B =
[[-53.4 -45.2  36.9 -47.1 -16.5 -49.5 -28.6]
 [ -2.6  11.3 -17.0   1.6 -12.7  29.3   0.0]
 [  0.0 -14.4   0.0 -24.3 -20.9   0.4   0.0]
 [  0.0   6.9 -14.2  -3.6 -15.6  26.1  -4.7]
 [-54.9 -47.8  39.8   0.0   0.0 -54.2 -29.0]
 [ 47.2  30.9 -19.3  39.1  23.1  21.9  25.3]
 [-44.0   0.0  20.0 -36.6 -19.9 -23.4   0.0]
 [ 55.4  32.3 -17.0  44.9  30.3  16.0  29.8]
 [-19.6  -2.2   0.0 -13.0 -19.1  16.5 -10.5]
 [-50.0 -39.5  30.4 -43.3 -18.0 -39.3 -26.5]]
Report the largest entry in the last row.
Answer: 30.4
The bottom-left entry: -50.0
Report the entry just right of the largest entry.
Answer: 32.3
Report the entry just left of -36.6.
Answer: 20.0
The last entry, reading row by row -> -26.5
The first entry, reading row by row: -53.4
The entry just right of 32.3 is -17.0
Report the entry directly below 36.9.
Answer: -17.0
The 2nd largest entry -> 47.2
Report the first entry of the largest entry's row.
Answer: 55.4
The 4th entry from the end, reading row by row is -43.3
Report the entry directly above -13.0.
Answer: 44.9
Report the 4th entry in reading order.
Answer: -47.1
The entry in the top-right corner: -28.6
The smallest entry in the last column is -29.0
The last entry in the row that holds the largest entry is 29.8
Report the entry directly below 29.3.
Answer: 0.4
The third-last entry, reading row by row is -18.0
Report the third entry in reading order.
Answer: 36.9
Report the entry just left of -2.2.
Answer: -19.6
Report the entry just left of 29.3.
Answer: -12.7
The entry directly above the smallest entry is 0.0
Report the entry just right of 30.9.
Answer: -19.3
The third entry on the main diagonal -> 0.0
Report the entry just left of -19.1.
Answer: -13.0
The minimum -> -54.9
Report the entry directly above 6.9.
Answer: -14.4
The 3rd entry on the diagonal from the top-right corner: -20.9
The entry just left of -49.5 -> -16.5

Read these off the matrix that follows. Counting starts at 0.
1) Give the entry directly above 14.3.
2) Give the entry in row 0 and column 0.
3) Give the entry in row 0 and column 1.
4) Give the entry directly above the smallest entry.
5) Give the entry just left of -19.5.
6) Give the bottom-right entry.
7) Give the entry directly above -37.8.
8) Give the entry just right of -43.0.
-11.9  -27.3   22.4   43.5   -5.8   23.8
-35.5   42.8   -4.4   -9.3  -19.5   21.0
 46.2   24.3    4.3  -46.9   -3.8  -60.6
-38.6   14.3  -18.3  -43.0  -37.8   31.4
1) 24.3
2) -11.9
3) -27.3
4) 21.0
5) -9.3
6) 31.4
7) -3.8
8) -37.8

[[6.7, -4.4, -0.6, 2.6, 5.4, 6.2, -1.7, 6.6, -0.5, 5.0], [-8.1, 17.6, 1.8, -22.4, -26.8, -11.7, 0.5, -20.0, 7.9, -12.4], [-19.6, -0.7, 15.2, -11.0, -17.5, -5.6, -1.6, -14.8, 27.6, -15.8], [29.7, -11.3, -29.6, -3.2, 12.9, -24.8, -11.7, 16.2, -6.9, 35.0], [-5.1, 19.5, -9.5, -3.2, -4.5, 8.3, 34.4, -16.4, -38.9, -20.8], [-13.8, -0.8, 18.6, -15.2, 5.6, 50.2, -0.8, 15.4, 21.0, -9.5], [5.4, -10.4, -1.8, 16.4, -2.7, -43.9, -22.9, -4.0, 17.6, 21.6], [-26.1, -0.5, 36.2, 19.7, -11.9, -16.2, 6.3, -22.4, 17.8, -22.6], [3.6, 5.9, -19.0, -33.3, 7.2, 40.9, 11.5, 12.3, -14.3, -7.0], [2.7, 12.5, -32.4, -16.4, -13.3, -31.7, 6.1, -27.1, -29.3, -6.8], [-9.1, -13.4, 30.3, 21.1, 2.9, -12.7, -13.0, 5.2, 32.9, -2.8], [16.5, -8.8, -4.4, 5.8, 30.2, 19.0, -2.2, 32.0, 0.9, 21.1], [-14.2, 20.7, -3.6, -11.0, -14.9, 18.3, 13.9, -24.1, -11.8, -24.7], [-23.3, -1.5, 26.3, -11.0, -14.0, 17.5, -6.2, -10.5, 30.4, -19.3]]
The entry just left of 6.2: 5.4
The entry just left of the largest entry -> 5.6
The entry just right of the smallest entry: -22.9
The largest entry is 50.2
What is the entry just left of -16.2? -11.9
What is the entry just left of -15.2? 18.6
The entry just right of -16.2 -> 6.3
What is the entry just left of -2.8? 32.9
What is the entry just right of 20.7? -3.6
The entry just right of -5.6 is -1.6
The entry just right of -13.3: -31.7
What is the entry just left of 0.9? 32.0
The entry just left of 19.0: 30.2
The entry just left of 40.9: 7.2

Questions about the grid below.
1) The entry just left of -33?
2) The entry just left of the smallest entry?
3) The entry just right of 3?
array([[ 27, -15,  18,  21,   4,  42, -28,  18,  12,  31,  35,  22,   5,
          9],
       [  2,  35, -28,  33,  33,  37, -34, -10, -26,  20,   2,   0,  16,
        -26],
       [ 40,   5,  10,  -2,  19, -26,   1,  23, -29,  39, -31, -19,   9,
        -27],
       [ 30, -12,  -1,  29,  -7, -23,  41, -22, -22,  29,  41,   3,   9,
        -30],
       [-15,   1, -27,  29,  -1,  35, -24, -30, -30, -11,  27,  42,  35,
         -1],
       [ -6,  46,  -2,  19,  29, -23,  40,  -1, -27, -33,  15, -15,  22,
        -28],
       [ 26, -28,  11,  -1,  38,  -5,  38,  37, -17, -19, -27,  42,  12,
         29],
       [ 14,  37, -31,   7,  17, -23, -10, -24, -22,  20,  25,  17,  28,
         30]])
1) -27
2) 37
3) 9
